A small network was shown many inputs. Here are its activations along a few directions, one row for each input.
Each table varies a few parts of the input and shows all the possible inputs, shuffled.
A made-up example of a description, with smaller parts first: one of 5 places around a ring, together with either a single point or one of 11 places along a line or (one of 3 separate values, together with one of 4 places along a line).
Shared parts are said once, and a part with two or three values counts as separate values.
In the rows, zero is written as 128.

Rows:
x1: [172  45  57  97  48 109 175 135 149 115 156 118  44 122 192  87  93 136]
x2: [106  52  77 164  98 127 104  66 134  83 118 102  45 124  93  64 138 112]
x3: [107 121 121 156 186 167 116  91 166  56 228 159  91 108 141 169 111 203]
x4: [ 78 229 191 136 138 160 140 130 107  92 110 148 162 123 127 194 173 128]
x5: [118 152 106  57 133 129 165 115 153 115 231 157  82 134 202 140  40 202]
x6: [135 138 145 168  72 132  99 101  92 135  17 101 128 135 143 100 189 111]
x7: [101 153  98 130 175 145 166 155 152  94 240 167  71 114 175 129  75 234]
x8: [ 59 216 224 140 132 168 150  92 105  62  75 156 138 115 144 174 166 141]
x9: [ 96 191 173 105 144  77 146 130 139 188 128 134 203 127  99 191 121 104]
x10: [152 147 122 187 125 218 107 144 163 198  65 112  85  88 201  60 150  16]
x11: [183 133 115 145  59 106 102 162 112 216  76  75 182 114  80 127 164  96]
x12: [201  53  88  80  96  78 139 136 107 150 114 120  75 116  91  93 141 125]
x13: [156  44  40 188 130 156 108 103 171  49 130 120  80 145 123  89 124 133]
x14: [140 122 128  33 161 104 173 129 103 106 222 176 164  94 177 108  59 159]
x15: [ 72 191 193 114 166 133 149 120 131 124  91 137 198 153 123 176 142 122]
x16: [ 99 119 164 139 191 158 117 131  96  94 196 176 142 159  91 181 114 153]
x17: [ 84 106 167  86 198  89  88 134 143 104 155 166 155 155 103 171  86 158]
x18: [191 110 108 134  70 106 113 177 112 235  78  64 224 109  63 128 143  91]
x19: [157 152 123 163  69 135  92 141  99 162  51  89 151 138 117 117 193 105]
x20: [166 124 115 149  84 134 103 160 100 183  53  77 194 134 100 119 172  99]
x21: [106 186 160 100 141  56 149 135 139 214 141 132 219 117  88 196 107  94]
x22: [150  47 113 124 128  73  66 141 147 113  76  99 115 178  82  92 107 117]
x23: [135 124 130  43 169  92 156 123  95 138 188 188 118  92 109 167 102 162]
x24: [152  76  35 168  96 120 161 168 172  94 160 134  30 146 160  62 117 167]
x25: [ 46 126 154 125 173 150 112  61 160  83 200 142  81 137 110 133 123 177]
x26: [162  65  99 175 119 141  92 137 100 103 114 122 103 184  69  98 130 106]
x27: [104 219 191 167 217 213 156 137 150 167 150 109 105  64 209 143 106  47]
x28: [195  56  92  71  92  84 152 144 153 119 147 112 120 159 161  35 115 120]
x29: [128 162 128 181  91 176  89 119  81  95  13 103 145 165 155 103 210 114]
x30: [ 88 181 184 113 139 104 155 125 109 154 115 145 188  93 112 193 129 108]
Describe the family of inputs behind these rows. -> one of 2 separate values, together with either a single point or one of 6 places along a line or one of 8 places around a ring
Changing only the choice among 2 separate values turns x21 into x18. The same change can be made to x7. Which row results? -> x24
Change only the place on the line of 6 in x15. List by row number the other rows that result. -> x4, x8, x9, x21, x30

Rows:
x31: [106 163 149 103 152 123 152 135 129 132 166 145 159 126 135 163 109 152]
x32: [109  83 103 103 149 116 148 107 144  74 197 161  75 121 135 125  87 192]
x33: [143 130 127 123 125 121 124 138 128 162 127 119 145 124 125 126 122 122]
x34: [117 134 143 129 129 122 118 113 121 135 119 130 133 125 114 137 133 135]
x35: [132 137 133 100 125 106 141 133 128 142 126 132 151 134 130 132 121 131]
x36: [108  96  92 133 164 156 151 117 152  65 193 157  68 133 166 109  84 185]
x37: [128 129 130 142 123 142 126 123 129 123 101 120 123 128 141 113 140 109]
x38: [ 94 165 157 136 159 155 139 120 137 118 150 142 114 106 151 150 120 127]
x39: [164 103 110 152  90 119  96 144 110 135  87 104 130 141  95 106 165 101]
x40: [ 91 158 160 114 151 123 136 115 125 121 150 150 129 114 119 167 122 143]
x41: [145 119 108 169 105 150 117 135 135 132  91 101 124 131 127 108 153  93]
x42: [154 114 104 161  86 145 115 134 120 139  81  98 111 131 130  98 163 104]
x43: [150 110 118 140  97 111 108 134 119 134  90 112 131 140 101 114 156 106]
x44: [130 122 135 129 121 114 116 122 121 129 107 125 136 134 108 128 140 117]
x45: [157 119 104 134  98 111 124 150 133 155 103 106 148 140 117 120 136 109]
x46: [112 136 150 118 139 117 125 117 121 121 126 139 137 129 114 146 129 128]
x47: [134 127 122 152 111 147 121 121 127 135  96 111 118 125 139 108 146 115]
x48: [124 134 140 144 138 152 122 122 126 121 115 126 127 125 143 120 133 115]
x49: [130  90  84  82 153 122 151 126 149  98 226 153  90 127 149 114  70 191]
x50: [120 150 147  96 146 115 147 134 128 136 152 143 151 126 132 150 112 134]
x51: [107 142 157 120 152 124 124 121 121 120 142 144 136 124 114 156 124 125]
x52: [104 153 151 129 149 146 139 118 131 110 131 141 123 120 151 139 127 125]
x53: [119 148 135 114 139 116 144 134 136 144 143 132 157 129 129 146 113 132]
x54: [152 123 118 128 115 120 120 142 127 164 118 113 143 126 122 120 129 116]
x55: [169 113 100 132  85 112 116 153 120 163  96 101 135 135 118 110 147 112]
x56: [141 115 129 135 109 116 108 126 114 130  98 119 137 140 106 119 147 120]
x57: [116 142 147 140 147 154 126 121 126 117 125 133 126 123 147 129 129 120]
Describe the family of inputs behind these rows. -> one of 3 separate values, together with either a single point or one of 8 places along a line
Changing only the choice among 3 separate values turns x39 into x42. The same change can be made to x40. Which row results? -> x38
Change only the choice among 3 separate values in x35. List by row number the other rows that result. -> x34, x48

Rows:
x58: [ 66 150 180  80 197 104 143  99 125  88 207 186 141 121 106 195  86 183]
x59: [173  67  99 138 113 146  99 132 111 106 108 119 108 150 143  71 124 135]
x60: [131 176 166 142 102 124 120 129 118 197  65  97 176 102 117 146 165  84]
x61: [141 133 120 150  99 122 117 141 123 147  93 108 140 136 111 127 153 110]
x62: [139 115 109 143 105 116 120 131 135 135 102 112 115 133 107 116 150  93]
x63: [135 167 147 147  98 122 116 141 116 184  80 102 157 117 110 144 165 102]
x64: [141 149 138 144  97 125 118 147 113 155  91 107 140 120 110 140 168  93]
x65: [ 44 154 142 123 200 170 180  75 170  55 207 174  78 100 185 148  82 178]
x66: [136 109 110  72 199 135 154 154 141 110 248 171 141 145 172 129  30 196]
x67: [151  87  98 124 100 118 124 123 129 106 105 120  91 140 127  88 144 105]
x68: [150 102 100 146  99 125 116 135 125 125 103 112 120 145 120 104 141 127]
Describe the family of inputs behind these rows. -> either one of 3 separate values or one of 8 places along a line
Which of the alternatives is x58? -> one of 3 separate values

Rows:
x69: [165 104 104 131  92 122 114 146 115 138 104 109 125 140 120 103 147 118]
x70: [125  96  89 110 163 135 153 138 156  96 219 151  91 124 150 124  75 164]
x71: [ 93 156 152  95 193 158 166 119 143  98 193 170 105 111 187 137  81 149]
x72: [126 118 121 160 105 139 118 109 128 120  83 113 115 130 131 107 149 128]
x73: [144 149 130 120 108 106 127 153 121 165 115 113 166 134 106 145 144 105]
x74: [149 101 109 136  98 121 115 125 123 127  98 115 102 132 119 100 150 115]
x75: [156 124 115 117 100 101 128 148 127 165 103 108 167 140 116 122 131 114]
x76: [123 130 136 172 122 156 107 122 121 115  91 116 122 132 126 122 153 109]
x77: [120 149 150 145 129 143 117 114 126 145  98 117 135 118 126 128 149  96]
x78: [ 80 121 153  87 179 105 139  98 125  72 203 180 125 132 107 173  88 196]
x79: [127 158 150 136 119 122 125 137 122 167 101 117 154 116 120 147 142 115]
Describe the family of inputs behind these rows. -> either one of 3 separate values or one of 8 places around a ring
Which of the alternatives is x78? -> one of 3 separate values

Rows:
x80: [150 110 113 103 110  89 130 144 129 147 145 125 151 141 105 123 119 126]
x81: [153  76 102 122 122 129 119 117 136 115 150 125  94 121 136  97 110 151]
x82: [134 137 150 163  84 113  85 123 104 158  43  94 168 140  79 144 177  91]
x83: [118 155 135 131 148 176 136 121 127 124 133 126 124 112 166 123 130 117]
x84: [108 124 132 107 148 107 126 113 122 106 168 154 120 133 101 152 118 162]
x85: [ 95 134 152 122 148 118 138 117 125  94 149 154 132 129 112 164 122 148]
x86: [106 143 152 139 150 164 139 115 122 111 131 140 106 119 156 119 124 138]
x87: [162  92  90 128 100 121 134 141 138 129 135 114 109 142 132  90 126 120]
x88: [102 176 160 112 151 134 148 117 134 138 138 134 160 117 141 155 124 125]
x89: [156 117  93 125 115 126 144 149 139 151 113 118 109 130 147  95 128 100]
x90: [109 116 137 138 140 152 138 117 122  80 146 141  88 118 139 125 129 143]
x91: [126 168 147 111 128 111 142 148 136 164 130 128 158 118 140 147 123 117]
x92: [137  96 104 106 127  98 118 130 129 122 146 136 148 141 109 138 105 162]
x93: [111  99 104 145 142 136 116 108 146  81 153 141  82 134 132 116 114 150]
x94: [153 123 128 182  82 142  85 123 106 142  35  92 128 133 103 103 196  86]
x95: [151 131 118 105 131 106 131 157 126 170 132 118 155 126 114 135 118 112]
x96: [134 150 122 137 116 143 147 145 141 150 122 121 119 117 167 114 129 110]
x97: [100 158 164 128 164 139 129 119 121 121 136 144 154 132 126 164 114 146]
Describe the family of inputs behind these rows. -> one of 2 separate values, together with either a single point or one of 8 places around a ring
Which other rows agree with x93 in the choice among 2 separate values? List them by row number. -> x81, x83, x86, x87, x89, x90, x94, x96
